Small tables with named rows and columns. After each table, cells are looked up by row and column.

Zav
         Sef  Pakag  Laguva  Neso  Lida  Veguper  Sarud  Zemi  Betam
Punu      77    166      97   121    90      146    111   173     79
Led       37    194     226   186    95      180     71   157    133
Febagos   81    156     125   129   105      139    103   154     98
Toz      179     63      84   162    11      175    181    57    183
Kadita   152     80     169   192    42      179    146    51    209
Napivi   103    139      71   112    82      138    131   151     88
Mok       60    171     224   189    93      175     79   131    151

What is the Pakag of Kadita in Zav?
80
What is the Sarud of Punu in Zav?
111
What is the Sarud of Toz in Zav?
181
What is the Lida of Led in Zav?
95
What is the Neso of Napivi in Zav?
112
What is the Laguva of Punu in Zav?
97
What is the Neso of Led in Zav?
186
What is the Pakag of Napivi in Zav?
139
What is the Lida of Napivi in Zav?
82
What is the Neso of Febagos in Zav?
129
What is the Sarud of Mok in Zav?
79
What is the Betam of Kadita in Zav?
209
What is the Sarud of Led in Zav?
71
What is the Neso of Punu in Zav?
121
What is the Sef of Febagos in Zav?
81
What is the Pakag of Mok in Zav?
171
What is the Veguper of Toz in Zav?
175
What is the Betam of Punu in Zav?
79

Tup:
	Fipif	Mak
Zeti	0.4	0.0
Riba	0.8	1.0
Kabegub	0.3	0.7
Tizoz	0.6	0.4
Gisubat	0.2	0.3

Zeti, Fipif => 0.4
Gisubat, Mak => 0.3
Tizoz, Fipif => 0.6
Zeti, Mak => 0.0
Gisubat, Fipif => 0.2
Riba, Fipif => 0.8
Tizoz, Mak => 0.4
Kabegub, Fipif => 0.3
Kabegub, Mak => 0.7
Riba, Mak => 1.0

Table Mek
,Fenar,Lefuda,Rapot,Pusumov,Ler,Gar
Bil,0.126,0.318,0.182,0.765,0.631,0.648
Kir,0.641,0.459,0.702,0.162,0.827,0.278
Ser,0.172,0.098,0.536,0.235,0.483,0.725
Bos,0.391,0.797,0.751,0.377,0.251,0.802
Kaz,0.396,0.824,0.256,0.160,0.896,0.870
Tifizuz,0.220,0.247,0.674,0.222,0.370,0.644

Kaz, Lefuda => 0.824
Kir, Gar => 0.278
Tifizuz, Lefuda => 0.247
Ser, Rapot => 0.536
Bos, Rapot => 0.751
Kir, Fenar => 0.641
Bos, Pusumov => 0.377
Ser, Gar => 0.725
Bos, Ler => 0.251
Bil, Gar => 0.648
Bil, Lefuda => 0.318

Nefoli =
	Dav	Kegu
Zazit	98	89
Ravo	238	90
Fir	214	139
Livubip	16	74

Kegu of Zazit = 89
Dav of Ravo = 238
Kegu of Fir = 139
Dav of Livubip = 16
Kegu of Livubip = 74
Kegu of Ravo = 90
Dav of Zazit = 98
Dav of Fir = 214
Which row has the largest Dav? Ravo

Zutag:
fields: Gunazem, Let, Guzi, Samoru, Zuser, Sog, Vonul, Mugop
Zov: [3.63, 3.65, 3.60, 3.77, 9.71, 5.99, 3.69, 3.39]
Megidub: [3.63, 3.65, 3.60, 3.77, 9.95, 5.99, 3.69, 3.95]
Sunif: [9.01, 5.37, 3.60, 3.77, 6.16, 5.99, 3.69, 2.77]
Ridubak: [3.63, 3.65, 3.60, 3.77, 6.16, 8.91, 5.46, 4.61]
Kuzati: [3.63, 3.65, 3.60, 3.77, 6.16, 8.96, 5.38, 2.89]
Tugo: [5.52, 8.95, 3.60, 3.77, 6.10, 5.99, 3.69, 3.35]
Bag: [9.35, 3.65, 3.60, 3.77, 6.16, 5.99, 3.69, 3.12]
Voz: [3.63, 3.65, 3.60, 3.77, 9.75, 5.99, 3.69, 2.11]
Tuse: [3.63, 3.65, 3.60, 3.77, 9.62, 5.99, 3.69, 4.85]
Ros: [3.63, 3.65, 3.60, 3.77, 6.16, 5.99, 6.53, 2.01]
Kogibas: [3.63, 3.65, 3.60, 3.77, 6.16, 5.99, 9.93, 3.74]
Luzado: [3.63, 3.65, 3.60, 5.61, 8.84, 5.99, 3.69, 2.75]
Pozam: [3.63, 3.65, 3.60, 3.77, 9.68, 5.99, 3.69, 4.99]
Magevu: [3.63, 3.65, 3.60, 3.77, 6.16, 9.18, 3.69, 3.12]

Tugo, Guzi -> 3.60
Tugo, Let -> 8.95
Luzado, Let -> 3.65
Ros, Zuser -> 6.16
Zov, Let -> 3.65
Bag, Sog -> 5.99
Megidub, Vonul -> 3.69
Zov, Mugop -> 3.39
Kogibas, Sog -> 5.99
Tuse, Vonul -> 3.69
Tuse, Samoru -> 3.77

Zevidok =
         Reb  Musizov  Zuges  Kapaduk  Bukim
Vosid  0.602    0.495  0.283    0.506  0.395
Zik    0.592    0.426  0.519    0.415  0.445
Fikug  0.525    0.609  0.586    0.511  0.458
Buv    0.210    0.511  0.772    0.596  0.479
Foviz  0.371    0.640  0.443    0.522  0.454

Fikug, Reb: 0.525
Foviz, Kapaduk: 0.522
Vosid, Musizov: 0.495
Buv, Zuges: 0.772
Zik, Kapaduk: 0.415
Buv, Reb: 0.210
Foviz, Reb: 0.371
Vosid, Bukim: 0.395
Buv, Bukim: 0.479

Nage:
|  | Lonozo | Muluku | Zagerar | Kesimu | Von |
|---|---|---|---|---|---|
| Bidukat | 25583 | 60348 | 19861 | 46507 | 32331 |
| Bug | 15592 | 89294 | 18340 | 38271 | 19031 |
| Nivizan | 35733 | 36489 | 16672 | 62581 | 49137 |
| Galet | 47375 | 10540 | 10866 | 83888 | 69552 |

What is the Zagerar of Bug in Nage?
18340
What is the Muluku of Bidukat in Nage?
60348
What is the Kesimu of Bug in Nage?
38271
What is the Lonozo of Nivizan in Nage?
35733
What is the Kesimu of Bidukat in Nage?
46507
What is the Von of Nivizan in Nage?
49137
What is the Muluku of Galet in Nage?
10540
What is the Muluku of Bug in Nage?
89294
What is the Lonozo of Bidukat in Nage?
25583
What is the Lonozo of Bug in Nage?
15592
What is the Lonozo of Galet in Nage?
47375
What is the Kesimu of Nivizan in Nage?
62581
What is the Zagerar of Nivizan in Nage?
16672
What is the Von of Bug in Nage?
19031
What is the Kesimu of Galet in Nage?
83888
What is the Zagerar of Galet in Nage?
10866
What is the Von of Galet in Nage?
69552
What is the Von of Bidukat in Nage?
32331
What is the Muluku of Nivizan in Nage?
36489

Zotapu
cols = Kodata, Firivu, Kotular
Zib: [195, 137, 72]
Fotiri: [33, 120, 9]
Pir: [34, 120, 11]
Lom: [151, 137, 68]
Pib: [237, 158, 72]
Der: [69, 94, 47]

Fotiri, Firivu -> 120
Fotiri, Kodata -> 33
Pib, Kotular -> 72
Pib, Firivu -> 158
Lom, Firivu -> 137
Zib, Firivu -> 137
Fotiri, Kotular -> 9
Der, Kodata -> 69
Pir, Firivu -> 120
Der, Firivu -> 94
Pib, Kodata -> 237
Lom, Kodata -> 151
Zib, Kodata -> 195
Pir, Kotular -> 11
Pir, Kodata -> 34
Row with the largest Firivu: Pib

Gukape
columns: Lidok, Tudu, Luz, Vor, Kis
Bezula: [41.57, 57.41, 32.03, 47.13, 57.53]
Lovip: [72.12, 49.36, 65.22, 15.04, 40.32]
Mamomus: [39.69, 86.89, 59.59, 52.44, 59.34]
Loba: [71.77, 97.29, 58.24, 39.58, 50.90]

Luz of Lovip: 65.22
Tudu of Mamomus: 86.89
Kis of Lovip: 40.32
Luz of Loba: 58.24
Vor of Bezula: 47.13
Kis of Mamomus: 59.34
Vor of Loba: 39.58
Lidok of Lovip: 72.12
Lidok of Bezula: 41.57
Lidok of Loba: 71.77
Kis of Loba: 50.90
Vor of Lovip: 15.04

Sis =
|  | Lin | Vak | Giberiv | Semu | Liv | Tesesik | Tigoso |
|---|---|---|---|---|---|---|---|
| Mupe | 124 | 138 | 114 | 149 | 115 | 118 | 135 |
| Kofu | 133 | 137 | 128 | 138 | 134 | 134 | 137 |
| Sosif | 133 | 137 | 128 | 138 | 134 | 135 | 137 |
| Molir | 130 | 142 | 119 | 121 | 114 | 118 | 146 |
| Pakapud | 126 | 143 | 109 | 115 | 102 | 100 | 150 |
| Pepuluz | 210 | 132 | 191 | 175 | 56 | 128 | 138 |
| Buv | 126 | 138 | 119 | 144 | 120 | 123 | 136 |
| Zav | 117 | 121 | 113 | 139 | 99 | 148 | 141 |
| Gevu | 133 | 137 | 128 | 138 | 134 | 134 | 137 |
| Somep | 132 | 143 | 122 | 150 | 134 | 106 | 124 |

Semu of Sosif = 138
Liv of Buv = 120
Giberiv of Mupe = 114
Tigoso of Molir = 146
Vak of Mupe = 138
Giberiv of Gevu = 128
Lin of Somep = 132
Row with the largest Lin: Pepuluz

Dubuze =
	Tis	Bigi	Razeg	Mobot	Lov
Boli	6.6	12.8	-3.9	12.8	-29.5
Gokubi	-17.2	-19.6	-17.3	-22.2	-32.4
Meloba	22.2	31.9	-3.2	42.7	-28.5
Riv	-34.7	-46.6	-9.1	-49.4	47.0
Tiri	-16.5	-17.0	-17.7	-15.5	-16.2
Futi	-18.9	-16.9	37.9	-60.1	52.5
Bino	-15.8	-15.9	-18.1	-14.0	-17.6
Buf	-13.1	-13.2	-15.1	-15.4	-32.2
Vur	0.8	6.1	2.0	-4.7	-31.0
Zilu	-1.8	-2.8	-13.8	10.3	-0.7
Zifas	-4.0	-1.8	-7.2	-1.4	-13.2

Lov of Zilu = -0.7
Tis of Buf = -13.1
Mobot of Gokubi = -22.2
Lov of Buf = -32.2
Bigi of Meloba = 31.9
Lov of Riv = 47.0
Bigi of Riv = -46.6
Mobot of Tiri = -15.5
Lov of Meloba = -28.5
Lov of Tiri = -16.2
Bigi of Gokubi = -19.6
Lov of Gokubi = -32.4

